Each row below holds a small network's activations on one input, seen along a few directions.
In each table, some parts of the input vary, and every possible input appears once, in random order.
Descriptions start from the smaller parts, as in this example, which fits no table here: one of 8 places around a ring, together with either a single point or (one of 2 separate values, together with one of 4 places along a line) or one of 9 places along a line.
Shared parts are said once, and a part with two or three values counts as separate values.

Other details of the inputs shift rows strongly along two fixed directions, in all tables alike. That doesn't count.

A family of inputs:
x1: [ 21 -24 -34 -10  -2   3 -70  -2 -95  74 -23  18   7   5]
x2: [ 59  23  63  50  58  19   5  52 -38  34  74  28   8   3]
x3: [ 43 -41  27  26  35  20 -19  75 -19  16  64  -4   9   6]
x4: [  5 -22 -33 -20   9  -5 -76  -4 -97  58 -10  28 -13 -29]
x5: [ 20 -39 -32 -28 -25  27 -66 -35 -87  66   7  48 -36  14]
x6: [ 49 -13  40   2  40  -3 -12  91 -23  32  77  21   4  -6]
x7: [  8  -3  19   3 -12 -10  58  31  86 -36   1 -28  19  21]
x8: [-33  49 -44 -33 -26 -54   1 -86  -6 -18 -43  -8  -4   4]
x9: [-16   0  22  -9  -1 -16  55  33  81 -53  14 -17  -1  -8]
x10: [-22  11   8  41  15  12  46  -7  59 -75  32 -38   7  -5]
x11: [-19 -28  26  26  -6  28  47  17  74 -46  -6 -36   8   5]
x12: [-53  -1 -37 -30 -40   2 -18 -65   3 -14 -84 -11  -4  -6]
x13: [-10  13  29  55   3  22  51 -10  53 -68  11 -41  11  14]
x14: [-42  -9 -45 -15 -51  -7  -4 -57   5   0 -80 -25   9   9]
x15: [-44  -6 -57 -32 -47 -31 -29 -56   5 -21 -65 -26  -3  -5]
x16: [-29  16 -29 -37 -42 -21   8 -53  16  10 -87   6  -3  -4]
x17: [-12  38  32  37  14  -8  63   0  72 -55  17 -14  10   8]
x18: [ 13   8 -15 -42  14  -9 -60   4 -93  77 -18  58 -11 -27]
x19: [-17  33  19  22  19 -13  59  -3  73 -58  33 -13   6  -2]
x20: [ 29 -36  40  25  51  37 -19  70 -15  12  63  10  -1 -21]
x21: [  6 -10  19  -9 -30  19  57   7  98 -35  31  -7 -37  29]
x22: [ 47  -9  61   9  47  30  -3  79 -16  37  56  37   1 -13]
x23: [  32    4  -27  -41   -1  -27  -65   12 -101   83  -12   42   -2    1]
x24: [ 38  -6  31  42  55  18 -10  39 -36  -4  93 -11   4  -1]
x25: [-23  18 -37 -36 -51 -27   7 -51  16  14 -81  -2   8   5]
x26: [-50  36 -47   5 -28  -9  -8 -84 -17 -28 -65 -16   5   3]
Description of these inputs: one of 2 separate values, together with either a single point or one of 4 places along a line or one of 8 places around a ring.
The inputs of x3 and x23 match in every part but the choice among 2 separate values. If x13 is changed in the same way as x3 into x23, which row does it become? -> x2
Change only the place on the ring of 8 in x22. List by row number the other rows that result. -> x6, x7, x9, x16, x18, x23, x25
Change only the choice among 2 separate values in x17. List by row number the other rows that result. -> x26

A family of inputs:
x27: [ 16   4 -11   6  35   3 -45  -7 -81  23  42  12 -11  -7]
x28: [ 28 -16 -10 -34   6 -11 -43  26 -61  51  27  41 -23  -5]
x29: [ 30 -15  -5 -31  19 -17 -46  40 -57  61   0  31   9 -22]
x30: [-21 -11  11  37  -7  32  20 -23  38 -49 -11 -25   7  13]
x31: [-18  87 -24 -60 -29 -53  14 -66  -7  36 -77  48 -11  -3]
x32: [ -2  85  24  28  16 -36  65 -34  35 -34   6   0  16  11]
x33: [-22 -12 -43 -44 -56  -2 -29 -51 -13  30 -88   8 -12  18]
x34: [  8  -3  -4  28  31   8 -44  16 -75  40   3   8  14 -16]
x35: [ -8 -27  12 -12 -29  14  37  21  59 -15 -31 -23  11  10]
x36: [-15 -11 -52 -48 -66  -9 -29 -58 -13  27 -68  10 -25  13]
x37: [-14  -6   7 -29 -16 -28  24  18  61 -38   0 -12   0  -5]
x38: [ 44 -31  57  66  47  56   9  48   3 -10  95  -9  -8   3]
x39: [ 23 -27   1 -23  14  -3 -42  40 -55  76 -12  28   8 -14]
x40: [-25  -9  10  38  -7  26  30  -9  33 -44 -21 -32  14  -1]
x41: [-11 -20  -8 -16 -30   2  32   0  66 -25  13  -6 -16  16]
x42: [-21  -2  -7  21  -4  17  26 -36  37 -51  26 -27  -7   9]
x43: [ 31  -3  50  48  64  13   2  74  -7 -22 102 -16  13  -8]
x44: [-23  15  -8  25  11 -12  20   2  36 -56  -5 -37  23 -12]
The inputs of x37 and x43 match in every part but one. If x35 is changed in the same way as x37 into x43, which row does it become? -> x40
What do these inputs look like to the network? -> one of 2 separate values, together with either a single point or one of 8 places around a ring
Change only the choice among 2 separate values in x31. List by row number the other rows that result. -> x32
